A small network was shown many inputs. Here are its activations along a few directions, one row for each input.
Each table varies a few parts of the input and shows all the possible inputs, shuffled.
Descriptions start from the smaller parts, as in this example, which fits no table here: one of 5 places around a ring, together with either a single point or one of 11 places around a ring or (one of 2 separate values, together with one of 6 places along a line).
Shared parts are said once, and a part with two or three values counts as separate values.
In the rows, 128 means zero.

Other details of the inputs vary at random and push rows far along three fixed directions, the same in every table; ignore that.
These rows show it; all are for the same input, with only those details redrawn:
152; 73; 134; 121; 160; 158; 143; 92; 124; 92; 153
157; 198; 112; 141; 155; 70; 105; 157; 142; 177; 118
144; 187; 110; 137; 140; 79; 111; 144; 149; 161; 113
204; 86; 126; 123; 196; 116; 130; 199; 86; 161; 136
161; 129; 126; 142; 166; 126; 131; 101; 137; 122; 153
147; 187; 131; 157; 167; 101; 117; 99; 157; 140; 140
80; 168; 109; 110; 83; 106; 120; 79; 183; 107; 97
121; 49; 99; 40; 78; 119; 133; 168; 107; 113; 63

A family of inputs:
row 1: 111; 51; 108; 63; 56; 155; 153; 176; 84; 154; 74
row 2: 142; 130; 177; 150; 124; 149; 109; 114; 128; 165; 194
row 3: 71; 166; 54; 82; 56; 114; 101; 172; 138; 142; 54
row 4: 128; 195; 131; 141; 185; 101; 130; 117; 150; 136; 145
row 5: 113; 55; 156; 114; 116; 177; 183; 73; 132; 102; 154
row 6: 116; 198; 92; 120; 95; 96; 119; 229; 93; 230; 83
row 7: 122; 176; 133; 146; 142; 115; 127; 65; 176; 114; 136
row 8: 146; 102; 117; 151; 152; 151; 122; 212; 55; 134; 115
row 9: 138; 108; 154; 155; 182; 132; 154; 141; 98; 93; 160
row 10: 183; 63; 160; 143; 175; 167; 96; 145; 118; 118; 189
row 11: 72; 168; 150; 170; 93; 124; 138; 50; 164; 74; 130
row 12: 73; 71; 180; 111; 46; 150; 101; 85; 137; 50; 126
row 13: 84; 200; 150; 140; 134; 118; 163; 95; 156; 152; 156
row 14: 107; 96; 93; 110; 83; 165; 125; 91; 150; 94; 108
row 15: 172; 88; 142; 178; 161; 155; 135; 138; 79; 113; 148
Q: Changing only one part turns row 10 into row 2. The same change can be made to row 14. Which row results?
A: row 1
Q: What is each input in this table made of?
A: one of 3 separate values, together with either a single point or one of 4 places along a line
Q: Which other rows does row 15 become when the place on the line of 4 takes its other values? List them by row number.
A: row 8, row 9, row 11
Q: Which other rows does row 7 become when the choice among 3 separate values takes its other values? List them by row number.
A: row 5, row 11

A family of inputs:
row 16: 96; 174; 106; 134; 107; 110; 94; 89; 177; 143; 105
row 17: 122; 57; 83; 77; 94; 190; 160; 135; 102; 91; 116
row 18: 100; 76; 130; 95; 137; 181; 171; 58; 138; 69; 141
row 19: 126; 94; 180; 164; 139; 153; 149; 85; 132; 89; 169
row 20: 112; 105; 126; 108; 97; 115; 121; 92; 146; 103; 84
row 21: 105; 165; 139; 165; 110; 107; 112; 58; 183; 89; 145
row 22: 197; 106; 149; 140; 191; 128; 124; 142; 110; 123; 167
row 23: 135; 71; 103; 92; 119; 110; 148; 165; 91; 141; 78
row 24: 132; 90; 182; 160; 142; 164; 153; 79; 125; 93; 163
row 25: 131; 110; 114; 105; 123; 95; 145; 165; 104; 143; 68
row 26: 138; 50; 149; 135; 168; 178; 133; 80; 147; 64; 173
row 27: 178; 173; 169; 177; 181; 125; 125; 133; 113; 163; 186
row 28: 113; 97; 87; 119; 83; 166; 113; 114; 144; 107; 108
row 29: 188; 85; 138; 159; 247; 165; 161; 138; 92; 136; 170
row 30: 92; 183; 147; 133; 79; 104; 115; 110; 158; 135; 141
row 31: 206; 172; 130; 186; 185; 129; 111; 122; 122; 155; 179
row 32: 127; 161; 165; 173; 143; 151; 136; 49; 147; 132; 190
row 33: 136; 183; 110; 121; 125; 77; 86; 163; 150; 159; 121
row 34: 186; 187; 130; 167; 142; 105; 110; 195; 94; 210; 146
row 35: 119; 181; 109; 159; 80; 108; 108; 86; 167; 123; 104
row 36: 84; 61; 115; 75; 106; 150; 159; 135; 135; 77; 99
row 37: 92; 95; 143; 82; 80; 154; 138; 130; 123; 114; 118
row 38: 165; 107; 130; 116; 154; 126; 126; 204; 77; 199; 135
row 39: 94; 76; 138; 78; 84; 160; 139; 125; 114; 119; 115
row 40: 143; 124; 116; 94; 108; 85; 106; 173; 127; 137; 109
row 41: 122; 108; 130; 115; 96; 103; 128; 167; 102; 173; 90
row 42: 95; 102; 114; 127; 92; 154; 93; 131; 101; 56; 95
row 43: 71; 181; 139; 140; 89; 128; 113; 101; 164; 150; 113
row 44: 113; 181; 130; 139; 97; 90; 106; 93; 170; 118; 96
row 45: 107; 86; 137; 98; 120; 155; 169; 85; 137; 60; 141
row 46: 190; 162; 137; 188; 226; 124; 100; 128; 129; 164; 169
row 47: 113; 87; 134; 89; 101; 132; 127; 202; 99; 155; 91
row 48: 114; 162; 165; 178; 146; 152; 121; 71; 161; 116; 210
row 49: 164; 105; 146; 141; 137; 99; 122; 210; 88; 170; 135
row 50: 183; 176; 140; 171; 231; 128; 141; 128; 118; 149; 182
row 51: 97; 186; 132; 173; 58; 122; 121; 98; 153; 144; 115
row 52: 97; 188; 110; 117; 106; 99; 140; 83; 156; 139; 112
row 53: 181; 183; 123; 137; 176; 84; 88; 191; 123; 176; 133
row 54: 101; 201; 122; 119; 109; 95; 141; 97; 157; 124; 113
row 55: 151; 97; 118; 72; 106; 108; 113; 168; 110; 128; 90
row 56: 87; 46; 134; 113; 84; 189; 116; 164; 46; 59; 107
row 57: 120; 131; 102; 88; 125; 96; 136; 186; 123; 143; 111
row 58: 106; 85; 104; 71; 94; 140; 119; 97; 143; 108; 106
row 59: 89; 188; 146; 130; 81; 113; 122; 91; 152; 147; 124
row 60: 98; 90; 168; 137; 104; 162; 153; 64; 132; 92; 131
row 61: 101; 183; 121; 138; 109; 101; 103; 162; 133; 200; 106
row 62: 106; 181; 113; 119; 91; 99; 104; 76; 168; 136; 111
row 63: 114; 186; 91; 126; 139; 88; 123; 160; 136; 189; 89
row 64: 132; 118; 121; 103; 120; 94; 146; 172; 106; 133; 72
row 65: 119; 138; 109; 82; 127; 101; 139; 184; 121; 141; 100
row 66: 102; 113; 129; 111; 98; 111; 116; 199; 122; 161; 116
row 67: 130; 78; 91; 64; 126; 128; 145; 173; 92; 147; 96
row 68: 179; 82; 113; 145; 148; 158; 121; 238; 58; 198; 134
row 69: 96; 191; 116; 121; 104; 88; 136; 105; 165; 118; 125
row 70: 117; 99; 175; 138; 146; 178; 147; 85; 135; 94; 192
row 71: 124; 106; 176; 141; 135; 160; 149; 84; 133; 93; 182
row 72: 205; 57; 138; 130; 218; 163; 127; 132; 92; 125; 171
row 73: 141; 172; 108; 140; 119; 67; 95; 141; 138; 175; 88
row 74: 88; 186; 81; 147; 96; 134; 135; 102; 162; 139; 105
row 75: 101; 167; 173; 191; 154; 156; 123; 65; 170; 111; 192
row 76: 208; 95; 127; 154; 204; 171; 165; 143; 78; 132; 181
row 77: 88; 46; 126; 133; 126; 207; 155; 96; 79; 8; 128
row 78: 78; 115; 117; 93; 109; 133; 153; 119; 150; 102; 89
row 79: 174; 50; 103; 110; 186; 122; 141; 235; 74; 149; 137
row 80: 187; 166; 147; 196; 186; 162; 118; 139; 107; 181; 204
row 81: 94; 105; 111; 106; 102; 118; 108; 122; 168; 102; 116
row 82: 102; 129; 118; 90; 109; 121; 154; 99; 136; 113; 101
row 83: 142; 55; 141; 145; 164; 152; 168; 105; 119; 71; 163
row 84: 104; 71; 127; 92; 99; 128; 160; 127; 123; 76; 93
row 85: 148; 68; 121; 88; 104; 102; 114; 180; 107; 114; 83
row 86: 146; 170; 132; 203; 165; 144; 161; 54; 147; 109; 168
row 87: 133; 187; 112; 129; 128; 83; 85; 166; 150; 167; 90
row 88: 144; 172; 147; 166; 163; 131; 121; 41; 163; 110; 170
row 89: 146; 192; 87; 125; 102; 107; 88; 159; 141; 164; 105
row 90: 139; 194; 115; 115; 123; 84; 87; 155; 145; 161; 101
Q: What is each input in this table made of?
A: one of 3 separate values, together with either a single point or (one of 4 places along a line, together with either a single point or one of 5 places along a line)
Q: Changing only the choice among 3 separate values turns row 67 into row 38. The same change can be made to row 25. Which row results?
A: row 60
Q: Changing only the choice among 3 separate values turns row 81 into row 66. The same change can be made to row 42. Which row results?
A: row 56
Q: A walk changes only the place on the line of 5. It starts at row 83 and steps to row 84. List the rest of the walk in order.
A: row 64, row 25, row 23
